Each row below holds a small network's activations on one input, seen along a few directions.
In each table, some parts of the input vary, and every possible input appears once, in random order.
A made-up example of a description, with smaller parts first: one of 2 separate values, together with either a single point or one of 9 places around a ring or (one of 5 places around a ring, together with one of 6 places along a line).
Shared parts are said once, and a part with two or three values counts as separate values.

Rows:
r1: [ 21   2   6  -8  -7 -28  16  -9 -28 -31 -30  16   7   2]
r2: [-106    6  -51  -67  -12   -9   16  -92   69  -31    7   55  -27   28]
r3: [ 34   1  10  -3 -20 -24  21  -9 -11 -27 -34  10   8  10]
r4: [ -3   8   8  37  30  66 -17  43   9  29  38 -50 -28 -27]
r5: [ 30 -17  -1 -15 -33 -25   9   9 -10  -7 -24  21  28   3]
r6: [ 22 -44   1 -32 -47 -44   3  -5 -10  18 -15  28  39  -2]
r7: [-98  49 -42 -20  34  -3  32 -86  30 -50 -33  38 -17  34]
r8: [-17  32   4  43  40  65 -23  24  14  16  39 -46 -44 -15]
r9: [  0  10  16   6  -2 -45  -2 -24 -50 -31   5  29  12 -16]
r10: [-28  46   8  34  59  58 -43  13  22  -2  40 -47 -52  -6]
r11: [ 18   4  11   4   0 -34  15 -10 -27 -31 -27  23  -1  -3]
r12: [ 41 -39   2 -28 -43 -38  13   5 -12  15 -13  24  39   2]
r13: [ 11 -10  14  36  21  56 -20  62   7  47  36 -57 -11 -16]
r14: [ 38 -21   3 -17 -38 -39  14   5  -8  17 -27  16  33   1]
r15: [ 39 -26  10  31  15  43 -34  74   6  66  38 -60  16   4]
- What is each input in this table made of? => either one of 2 separate values or one of 5 places along a line or one of 8 places along a line
- A walk changes only the place on the line of 5. It starts at r15 and steps to r13. List the rest of the walk in order. => r4, r8, r10

Rows:
r16: [-63  33  -8 -12   3 -63 -20 -51 -23 -24   2  56  25  -7]
r17: [-50  11 -10 -13  16 -58  -3 -79 -20  -5  10  41  21  -2]
r18: [ 63  19  26  -1 -40 -36  47 -15 -17 -53 -48  46 -14 -17]
r19: [-84  35 -52 -50   9  78  42 -51 112 -33 -25  21 -51  45]
r20: [-40  50 -11   3  23 -44  16 -36 -23 -45 -52  49  33  23]
r21: [-27  31  16  76  54  73 -37  33 -25  -6  88 -54 -64 -58]
r22: [ -4  45  17  89  78  92  -3  46 -26 -25  37 -59 -54 -28]
r23: [-66  -5  -6 -22   3 -62   1 -56 -22   3  13  22  11  19]
r24: [  4  -9 -37 -15 -16 -36  37  -9  11  -1 -60  12  37  14]
r25: [-13 -21 -21 -20   5 -17  17 -22 -16 -13 -66  28  14  30]
r26: [ 22  36  38  62  77  72 -26  60   3   4  22 -74 -43  -5]
r27: [ 34 -12  14  38   0  57 -69  69   1  86  60 -75  -5 -10]
r28: [ 21 -30  -8 -53 -46 -43   0 -15  -5 -23  16  34  10  -6]
r29: [-19 -26 -34 -30 -37 -56   2 -22  11  21  -7  19  27 -15]
r30: [ 15 -31  -3 -17 -29 -22  31 -11  10 -18 -48  20  43  31]
r31: [ 45  20  26  51  55  65 -39  74   5  32  15 -86 -27  15]
r32: [-28  28 -13   1  37 -39  32 -64 -20 -26 -44  33  28  26]
r33: [ 45 -14 -10 -38 -25 -22  36  -2  -6 -45 -35  27  19  23]
r34: [ 37 -29 -15 -16 -22 -27  43  -1   8 -26 -38  35  22  27]
r35: [ 56   1  15  52  24  77 -34  81  -1  65  11 -80   8  20]
r36: [ -8 -47  -1 -32 -50 -42  -5 -24  11   3   3  27  33   2]
r37: [ 51 -31  24  41  16  84   5 108  -1  96   5 -63  44  -2]
r38: [  0  22  36  49  53  52 -61  47   5  24  72 -68 -54 -35]
r39: [ 59  13  17 -18 -39 -27  41 -11 -22 -64 -47  24   0 -15]
r40: [ 34  -3  18 -35 -59 -47   5 -23 -21 -42   4  32  -9 -44]
r41: [ 13 -45 -13 -31 -43 -47   7 -14   9  -4  14  42  12  -2]
r42: [-36 -37 -19 -35 -17 -37 -18 -35 -15   9 -14  36   5   1]
r43: [ 29 -44  23  27  -9  64 -29  96  -1 118  53 -58  30 -31]
r44: [ 38   3  26 -18 -60 -56  11 -27 -16 -31   4  54 -23 -46]
r45: [-44  12  -9  -8  24 -43  37 -41 -23 -18 -40  15  19  48]
r46: [-105   21  -50  -62  -15   61    7  -65  114  -14   29   27  -57   13]
r47: [ 22   6  25  38  31  46 -75  61   7  53  64 -81 -39 -15]
- Changing only one part turns r35 into r27. The same change can be made to r26. Which row results? => r38
- What is each input in this table made of? => one of 2 separate values, together with either a single point or one of 5 places along a line or one of 10 places along a line
- Which other rows does r28 become when the choice among 2 separate values takes its other values? List them by row number. => r33
- Which other rows does r29 become when the place on the line of 10 takes its other values? List them by row number. => r16, r17, r23, r28, r36, r40, r41, r42, r44

Rows:
r48: [-80  42 -15  -5  21 -17  -7 -69  -1 -58  29  36 -45 -25]
r49: [-48  -9 -35 -43  -5   4   4 -31  54  16 -15  10  10  44]
r50: [-88  -9 -31 -48 -24  -5 -10 -59  51  17  43  35 -14  -6]
r51: [  24  -27   18   52   36  114  -59  107   23   96   77 -109  -24  -11]
r52: [ 26 -22 -24 -34 -30  26  45  16  45   3 -59  11  29  41]
r53: [ 53  -2  38   7 -25 -85 -14 -11 -70 -36  12  27  11 -35]
r54: [ 15 -44 -15 -24 -40 -25  19   9  -1  34 -28  21  53   8]
r55: [ 26  10  17  18   6 -40  32  -8 -53 -34 -34  24  25  -5]
r56: [ 40 -57   7 -37 -72 -70 -25   3 -21  36  13  21  32 -25]
r57: [-39  41 -12   2  41  -9  11 -46   1 -54 -29  14 -25  25]
r58: [  34   48   49   99   75   99  -55   93  -22   41   61 -103  -46  -36]
r59: [ 37  29   4  12  16   8  60  -4  -6 -62 -69  12  -6  23]
- What is each input in this table made of? => one of 2 separate values, together with either a single point or one of 5 places along a line
- Changing only the choice among 2 separate values turns r51 into r58. The same change can be made to r56. Which row results? => r53
- A walk changes only the place on the line of 5. It starts at r53 and steps to r55. List the rest of the walk in order. => r59, r57, r48
